Each row below holds a small network's activations on one record, seen along a few directions.
After each row come some of the record's fields: Lazo, Gek, Ziki, Mena, Vor.
Not every record has every field; a missing one is written absent.
The largest differences between rows may come from other fields.
In the rows, 500 means zero.
Random noise pushes rows far along 15 fixed directions. That doesn't count. These rows show it; they differ only by the noise:
[476 635 449 463 459 396 561 512 313 482 615 408 425 663 601 554 308 542
 391 417 659 449 435 366 460 431 611 500 665 704 412 436 556]
[454 508 497 401 528 584 637 613 585 404 391 688 434 479 529 699 514 481
 620 527 494 504 593 603 459 716 426 533 268 375 386 541 487]
[398 572 483 465 488 513 488 629 257 508 577 481 477 619 506 523 623 368
 361 439 582 494 478 585 383 491 461 585 761 390 443 353 478]
[440 532 468 362 533 554 670 494 472 417 391 597 323 435 618 564 463 651
 486 486 383 541 410 603 578 519 595 525 463 539 590 457 532]
[611 560 496 509 488 603 559 482 521 442 426 561 699 443 538 695 589 629
 515 510 566 494 584 413 505 525 531 311 564 501 418 462 450]
[497 487 435 419 302 668 609 317 679 568 427 643 379 326 642 539 412 592
 610 567 298 584 417 608 413 489 503 551 262 592 742 507 418]
[417 505 425 474 571 542 574 532 398 478 546 515 674 567 541 598 573 388
 525 424 646 485 492 575 353 554 389 540 548 373 459 246 414]
[549 402 325 471 470 552 553 494 595 631 560 539 350 529 692 627 401 605
 660 351 440 512 505 389 456 520 507 576 624 674 491 508 463]
[569 591 637 469 475 530 411 608 695 569 602 421 523 617 472 400 490 431
 352 630 383 537 474 397 513 260 538 415 644 619 346 505 530]
[563 548 467 474 486 456 554 454 589 482 558 330 297 596 427 437 416 548
 537 609 439 451 464 397 540 298 585 465 442 696 396 703 409]
[419 400 529 493 717 388 409 612 605 503 404 608 532 390 481 313 532 524
 390 564 496 491 421 523 708 545 559 391 719 587 528 294 581]
[588 446 517 485 494 524 357 454 703 521 409 633 696 438 462 339 523 535
 443 582 384 531 457 473 669 475 494 550 415 504 553 380 400]
[358 462 536 467 579 391 606 567 641 493 594 455 367 548 481 378 317 490
 537 534 487 473 411 531 538 467 484 393 443 629 476 505 657]
[440 577 519 384 339 439 510 645 656 574 621 612 525 510 622 600 307 433
 486 492 593 650 584 452 270 608 419 527 534 550 470 328 581]
[493 515 654 589 451 367 541 632 371 529 588 242 293 442 443 414 549 438
 451 469 421 555 597 659 451 398 511 393 677 300 544 727 730]
[585 480 533 526 405 604 501 459 438 526 647 308 661 568 525 554 609 541
 493 441 442 582 579 522 393 329 409 453 702 372 494 425 515]
[530 374 386 564 500 396 476 496 375 433 368 498 322 331 386 537 632 596
 630 524 574 464 671 563 558 696 497 489 547 406 527 684 412]

[613 504 460 527 513 678 493 455 497 540 434 519 611 452 493 604 700 457
 560 519 491 508 536 506 485 448 500 462 481 404 451 565 270] => Lazo=absent, Gek=s1, Ziki=j6, Mena=absent, Vor=g2
[561 578 543 420 451 634 542 443 529 446 470 584 686 521 498 510 597 609
 384 509 389 547 426 497 561 383 514 497 482 450 547 374 422] => Lazo=v1, Gek=absent, Ziki=j1, Mena=t1, Vor=absent
[567 444 454 466 462 483 486 605 732 562 549 507 598 405 461 586 624 437
 652 480 496 628 655 490 344 540 369 498 527 329 496 475 392] => Lazo=v2, Gek=absent, Ziki=j7, Mena=t2, Vor=g2
[536 439 460 569 422 340 341 485 421 601 591 507 513 569 627 478 262 476
 482 320 612 487 537 398 559 633 520 684 539 554 520 488 654] => Lazo=absent, Gek=absent, Ziki=j5, Mena=t2, Vor=g2
[594 398 419 720 531 526 515 435 400 659 489 488 577 483 558 394 572 571
 590 195 389 363 374 463 719 449 545 481 539 424 638 691 528] => Lazo=v1, Gek=s1, Ziki=j3, Mena=absent, Vor=g1
[364 234 490 566 646 478 518 524 394 526 499 492 242 513 605 416 395 425
 596 406 428 434 511 689 560 646 399 643 504 460 528 524 709] => Lazo=absent, Gek=s2, Ziki=j3, Mena=t2, Vor=absent
[465 296 492 634 605 589 414 414 382 579 554 395 463 541 558 439 530 436
 556 500 463 429 500 577 515 467 424 498 646 521 483 451 576] => Lazo=v1, Gek=s2, Ziki=j7, Mena=t2, Vor=absent
[639 695 485 562 361 365 459 451 212 383 439 418 639 504 422 508 525 563
 318 480 685 480 559 386 507 457 613 522 567 441 503 525 387] => Lazo=v2, Gek=s2, Ziki=j3, Mena=t2, Vor=g1
[564 370 527 448 473 378 484 383 451 393 392 361 469 211 483 423 519 796
 492 592 412 722 629 588 555 502 536 418 651 453 753 405 567] => Lazo=v2, Gek=s1, Ziki=j4, Mena=t1, Vor=g2
[655 696 490 541 463 446 426 408 426 450 345 541 759 409 407 477 603 474
 399 552 617 453 494 408 568 454 610 505 360 406 535 482 248] => Lazo=v1, Gek=absent, Ziki=j7, Mena=t1, Vor=absent
[580 473 581 511 435 542 493 584 613 546 538 551 658 456 482 479 565 638
 480 396 397 582 560 440 609 505 458 366 621 395 522 539 623] => Lazo=absent, Gek=absent, Ziki=j6, Mena=t2, Vor=g2
[508 496 639 671 401 380 191 584 471 626 474 506 567 395 378 304 532 339
 313 667 569 492 618 481 442 552 472 398 734 534 490 480 604] => Lazo=v2, Gek=s2, Ziki=j2, Mena=t1, Vor=absent
[401 605 477 578 689 462 732 640 487 508 465 479 448 517 416 501 624 469
 517 361 530 326 320 470 569 430 593 253 559 484 473 647 532] => Lazo=v2, Gek=absent, Ziki=j5, Mena=t1, Vor=g1
[540 485 444 425 470 379 498 512 602 505 560 452 565 485 420 388 475 687
 522 454 469 638 535 378 596 442 495 463 605 533 578 460 459] => Lazo=absent, Gek=absent, Ziki=j3, Mena=t1, Vor=g2
[454 657 435 445 565 568 660 452 539 495 497 474 498 522 570 617 517 301
 547 507 552 453 356 567 295 388 528 567 328 486 517 406 326] => Lazo=v2, Gek=absent, Ziki=j7, Mena=t2, Vor=g1
[537 442 596 550 743 613 595 550 636 509 519 417 459 606 506 490 536 456
 552 567 406 398 459 483 626 329 530 317 479 583 273 640 571] => Lazo=v1, Gek=s2, Ziki=j1, Mena=t2, Vor=absent
[623 314 445 589 612 538 456 475 539 661 501 511 561 465 710 487 487 437
 565 351 432 491 480 513 563 472 507 634 594 485 531 419 475] => Lazo=v1, Gek=s2, Ziki=j3, Mena=absent, Vor=g2
[505 478 588 577 266 392 426 496 555 539 614 532 575 481 530 448 265 564
 436 467 524 512 551 453 467 597 443 436 504 545 554 506 737] => Lazo=v2, Gek=absent, Ziki=j7, Mena=absent, Vor=g2
[604 556 385 550 516 450 624 531 537 509 549 356 588 451 377 564 672 611
 636 372 507 546 567 412 449 408 477 363 573 352 556 620 370] => Lazo=v1, Gek=absent, Ziki=j2, Mena=t2, Vor=g2
[566 542 597 427 476 443 584 657 417 460 386 486 232 341 576 577 573 536
 412 510 390 641 626 641 501 536 598 552 611 332 552 623 583] => Lazo=v1, Gek=absent, Ziki=j3, Mena=absent, Vor=g2
[331 349 525 427 653 475 667 610 524 371 556 580 472 659 435 368 373 617
 550 383 444 429 418 584 741 597 393 501 340 447 414 494 675] => Lazo=absent, Gek=s2, Ziki=j6, Mena=absent, Vor=g2
[410 520 434 582 361 475 472 316 380 537 382 581 498 187 549 560 525 355
 556 632 721 500 535 658 236 673 483 483 393 488 741 386 371] => Lazo=v1, Gek=s1, Ziki=j7, Mena=t1, Vor=g1
[328 502 458 408 503 516 657 486 476 494 528 493 369 398 533 541 463 585
 612 532 522 627 475 594 366 545 473 346 526 560 651 421 560] => Lazo=v1, Gek=s2, Ziki=j4, Mena=t2, Vor=g1
[529 566 421 316 361 447 564 594 388 349 551 424 276 606 434 618 555 664
 498 437 411 645 651 515 412 537 449 773 534 330 475 564 446] => Lazo=v1, Gek=absent, Ziki=j2, Mena=t2, Vor=g1
[376 433 486 494 444 500 419 411 548 552 513 536 281 435 492 422 370 379
 518 754 584 473 464 564 400 551 483 499 423 755 506 495 451] => Lazo=v1, Gek=s1, Ziki=j6, Mena=absent, Vor=g2
[618 547 476 484 476 527 433 511 731 610 592 444 530 525 516 581 530 350
 553 607 570 542 584 369 321 380 508 511 519 605 377 508 297] => Lazo=absent, Gek=absent, Ziki=j1, Mena=absent, Vor=g1
[537 590 604 402 732 629 628 805 722 501 430 514 422 515 626 782 644 468
 533 486 356 583 620 486 400 494 517 382 670 429 262 492 622] => Lazo=v2, Gek=absent, Ziki=j2, Mena=t1, Vor=g1
[644 284 553 507 451 661 246 410 648 494 409 580 634 448 426 424 674 583
 508 633 308 581 647 539 661 529 410 609 492 392 474 491 433] => Lazo=absent, Gek=s2, Ziki=j5, Mena=t2, Vor=g1
[500 577 465 519 693 461 598 558 458 455 389 604 627 428 556 592 618 397
 448 395 630 388 390 531 525 545 602 496 484 389 519 390 419] => Lazo=v1, Gek=absent, Ziki=j1, Mena=t2, Vor=g1
[651 515 531 610 337 701 341 406 447 629 391 592 508 381 615 627 640 508
 468 502 394 464 528 476 481 512 588 481 635 529 574 624 496] => Lazo=v2, Gek=absent, Ziki=j6, Mena=t2, Vor=g1
[468 424 534 598 431 553 499 390 624 594 496 543 756 346 444 344 545 479
 571 510 463 528 436 591 472 487 377 352 370 397 700 435 497] => Lazo=v2, Gek=s1, Ziki=j6, Mena=t2, Vor=g1
[389 533 605 485 599 484 313 521 452 338 515 477 692 627 310 452 566 468
 328 790 709 444 545 428 527 528 454 300 677 638 270 264 515] => Lazo=v2, Gek=absent, Ziki=j7, Mena=absent, Vor=g1
[564 431 386 442 550 552 460 499 491 491 482 470 344 621 437 448 598 479
 501 595 430 456 485 466 549 391 508 675 560 592 357 555 235] => Lazo=v2, Gek=s2, Ziki=j3, Mena=absent, Vor=g2
[469 540 558 328 414 527 524 508 480 414 640 369 595 563 536 610 496 490
 464 586 568 709 634 572 242 453 364 595 562 390 473 230 478] => Lazo=v1, Gek=absent, Ziki=j6, Mena=absent, Vor=g1
[467 430 563 460 466 487 531 404 755 521 428 495 412 260 555 526 346 471
 673 725 448 636 619 628 310 600 410 462 227 533 630 467 552] => Lazo=v1, Gek=absent, Ziki=j6, Mena=t1, Vor=absent
[463 432 475 534 798 551 608 402 578 420 506 385 612 604 506 481 518 504
 549 486 512 327 328 474 641 356 557 412 446 605 426 398 488] => Lazo=absent, Gek=absent, Ziki=j5, Mena=absent, Vor=g1
[498 678 485 549 496 496 594 589 525 536 398 653 562 351 516 683 590 466
 506 456 654 457 485 436 459 606 611 289 500 475 525 589 478] => Lazo=v1, Gek=absent, Ziki=j5, Mena=t2, Vor=g1

Which values does each new row have?
[625 391 523 617 678 665 463 385 641 530 360 511 690 444 488 487 645 488
 603 558 371 399 477 509 642 421 496 390 361 484 447 555 408] => Lazo=v2, Gek=s1, Ziki=j1, Mena=t1, Vor=absent
[491 435 522 529 350 496 526 532 622 535 639 494 660 481 419 517 555 550
 616 388 486 585 583 528 463 549 341 436 444 287 582 559 579] => Lazo=v1, Gek=absent, Ziki=j5, Mena=absent, Vor=g1
[427 416 441 529 636 522 624 417 543 486 395 558 535 365 544 471 473 545
 552 534 537 457 398 576 556 523 528 370 440 585 597 379 478] => Lazo=v2, Gek=s2, Ziki=j5, Mena=absent, Vor=g2
[506 614 579 504 517 535 488 541 446 453 325 639 472 381 397 432 660 553
 342 622 487 445 430 510 686 469 659 300 535 520 497 650 462] => Lazo=v2, Gek=s1, Ziki=j1, Mena=t2, Vor=absent
[595 436 524 534 504 452 432 443 306 415 457 403 534 452 537 561 488 624
 495 475 536 534 627 498 558 579 526 523 585 442 507 489 599] => Lazo=v1, Gek=s1, Ziki=j4, Mena=t2, Vor=g2
[442 429 599 431 527 452 534 533 303 294 475 431 495 478 457 517 505 690
 391 587 578 570 630 598 569 586 460 392 663 448 434 391 666] => Lazo=v2, Gek=s1, Ziki=j6, Mena=absent, Vor=g2
[283 537 355 480 499 430 568 530 309 496 551 547 370 569 488 506 465 392
 508 400 643 412 372 575 358 611 458 617 506 524 562 403 479] => Lazo=v2, Gek=s1, Ziki=j2, Mena=t2, Vor=g1
[427 532 474 550 259 531 266 518 576 571 442 765 554 407 323 443 582 473
 448 642 570 480 543 445 453 716 416 430 509 569 561 523 443] => Lazo=v2, Gek=absent, Ziki=j2, Mena=t2, Vor=g1
[695 506 588 573 747 510 588 388 321 300 241 285 368 380 645 766 505 523
 567 639 567 437 707 574 522 517 672 446 416 487 313 618 548] => Lazo=v2, Gek=s2, Ziki=j7, Mena=t2, Vor=g1
[687 702 460 483 506 574 596 458 456 528 470 381 601 568 549 587 586 487
 488 442 427 526 465 384 450 259 590 560 442 450 456 564 270] => Lazo=v1, Gek=s1, Ziki=j3, Mena=t1, Vor=absent
[454 578 706 553 427 506 555 682 606 500 585 521 678 469 416 585 557 489
 457 524 553 534 629 495 423 554 399 178 578 354 403 564 748] => Lazo=v1, Gek=absent, Ziki=j5, Mena=t1, Vor=absent
[516 568 482 375 456 616 556 469 545 485 589 430 572 572 497 554 587 565
 449 573 453 617 480 464 372 280 487 458 654 560 469 355 357] => Lazo=v2, Gek=s2, Ziki=j1, Mena=t1, Vor=absent
[475 505 468 349 519 588 610 514 590 427 449 664 587 445 525 526 571 619
 448 535 467 604 455 538 546 492 502 452 514 504 532 336 383] => Lazo=absent, Gek=s2, Ziki=j1, Mena=absent, Vor=g2
[451 448 423 352 529 509 531 572 537 431 537 589 468 644 428 423 588 502
 530 350 332 526 397 603 616 517 411 834 313 260 547 483 401] => Lazo=v1, Gek=absent, Ziki=j1, Mena=t2, Vor=g1
[490 443 541 554 662 459 654 378 494 424 532 317 492 530 594 549 319 439
 664 461 539 414 480 599 506 474 481 490 203 455 479 535 648] => Lazo=v1, Gek=absent, Ziki=j7, Mena=t2, Vor=absent
[533 506 438 382 456 573 564 515 653 559 547 512 404 538 630 633 473 575
 576 403 357 596 475 452 449 427 528 603 527 548 537 492 492] => Lazo=v2, Gek=absent, Ziki=j5, Mena=t1, Vor=g1
[569 514 587 531 458 515 544 475 425 407 368 491 455 389 583 699 478 527
 540 538 500 524 668 580 412 643 506 491 408 402 502 570 617] => Lazo=v2, Gek=absent, Ziki=j3, Mena=t1, Vor=g1
[576 430 489 429 424 635 498 395 634 574 651 431 540 657 639 506 377 563
 535 448 299 581 451 428 458 323 426 650 494 589 496 364 490] => Lazo=v1, Gek=absent, Ziki=j7, Mena=t1, Vor=absent
